These are the activations of a small neural network, seen along a few directions. Each row is one input.
Each table varies a few parts of the input and shows all the possible inputs, shuffled.
Descriptions start from the smaller parts, as in this example, which fits no table here: one of 6 places along a line, together with either a single point or (one of 2 separate values, together with one of 5 places around a ring) or one of 11 places along a line.
Shared parts are said once, and a part with two or three values counts as separate values.

Other details of the inputs vary at random and push rows far along two fixed directions, the same in every table; ignore that.

A family of inputs:
x1: [-13  14 -37  52  12 -20 -18 -27 -31  49 -12]
x2: [ -7   1  -6  25   5  12  17  -7 -39  31 -51]
x3: [ -7  48 -38  22 -10   2   6  11 -14  17  -5]
x4: [  1  -4 -50  53  13 -20 -50 -36  87   5  19]
x5: [ -1 -63  55 -83  28 -17   9   1 -53 -53  41]
x6: [ 17 -27  64 -50 -63  46  45  68 -59  -5 -29]
x7: [  8  24 -67  92 -18  16  -6 -30  26  21 -34]
x8: [ -2  39 -20  13  -6  21  25  19 -15  -2 -30]
x9: [ -1 -34  10 -15  57 -74 -44 -69  68  -9  80]
x10: [-19  43 -36  28   7   4 -10   6  52  25 -28]
x11: [  9 -44  40 -28  55 -38 -12 -51  22 -19  70]
x12: [ -1   7  62 -80 -23  20  31  58 -22 -15 -12]
x13: [-14 -12  12 -11  -4  10   2  33 -33  45 -59]
x14: [  3   9  45 -46   2  10  26  17   6 -26  27]
x15: [  3  18 -10  47 -51  24   5  33   4  44 -58]
x16: [ 13 -47  41 -85 -36   5  -4  39 -64 -59  47]
x17: [  2   5 -22  -9  64 -34 -24 -78  84 -65  90]
x18: [  9  24 -43  74 -32  31   2  13 -19  17 -54]
Description of these inputs: one of 3 separate values, together with one of 6 places along a line.
- Changing only the choice among 3 separate values turns x4 into x13. The same change can be made to x18. Which row results? => x5
- Which other rows does x3 become when the place on the line of 6 takes its other values? List them by row number. => x8, x10, x12, x14, x17

A family of inputs:
x19: [ -5 -39  49 -71  16 -14   5   9 -58 -15  20]
x20: [ 11 -21  21 -45 -33  19  12  36 -53 -45  12]
x21: [  1  41 -59  49  26 -17 -26 -51  73 -18  44]
x22: [ 21 -53  19 -52  -6  -7 -21  -6   5 -74  65]
x23: [  8 -26  55 -73  10 -19  -5   4  54 -43  58]
x24: [ -5   7  39 -74  -4  14  25  36 -12 -21   3]
x25: [  9  28  -7  25 -52  38  15  44   8  20 -45]
x26: [-17 -17  57 -85  22  -9  16  17 -27 -13  19]
x27: [ 17 -56  42 -43 -26   3   2  22 -45 -21  12]
x28: [ 15   8 -17  48 -59  34   9  30 -27  22 -49]
x29: [ -3  -7  12  32 -22  10  11  23 -38  66 -65]
x30: [-20  19   6  16 -14  16  17  29  -6  61 -75]
x31: [ -7   0 -21  45  46 -30 -11 -52   2  22   8]
x32: [-14 -29  47 -81  47 -37  -8 -15  18 -34  61]
x33: [  5 -37  28 -47 -18   5   9  26 -67 -26   7]
x34: [  4  29 -18  20 -45  40  12  45   6  14 -50]
x35: [  5  27 -30  37 -42  40  16  28 -55  15 -50]
x36: [ -5 -15 -37  55  46 -48 -48 -64  58  29  23]
x37: [-15  22 -26  46  64 -35 -14 -66  59  22  25]
x38: [  3  -1 -44  48  18 -20 -23 -47  -1   2  19]
x39: [ -8  50  -2  16 -17  32  38  32 -12  34 -64]
x40: [  9  23 -23  41 -40  41  27  21 -58   3 -48]
x41: [-10   6  -5  33  26 -25 -16 -30  58  45   0]
x42: [ -7  37  -3  16 -32  29  19  42  17  39 -67]
x43: [-11  -3 -39  52  59 -52 -41 -68  44  22  39]
x44: [  7 -11  33 -77 -15  14  13  37  -7 -59  36]
x45: [ 11 -52  26 -53  28 -22  -8 -31 -28 -67  70]
x46: [-12  51  -7  16 -22  30  29  42  -3  39 -64]
x47: [  8 -19 -56  66  25 -34 -49 -63  51   3  33]
x48: [  7  36 -39  39  15   4  -5 -28  45 -20  24]
- Changing only one part turns x43 into x36. The same change can be made to x44. Which row results? => x34
- What do these inputs look like to the network? => one of 5 places along a line, together with one of 6 places around a ring
- Which other rows does x30 become when the place on the line of 5 takes its other values? List them by row number. => x26, x32, x37, x41
- Which other rows does x21 become when the place on the ring of 6 takes its other values? List them by row number. => x19, x24, x26, x35, x38
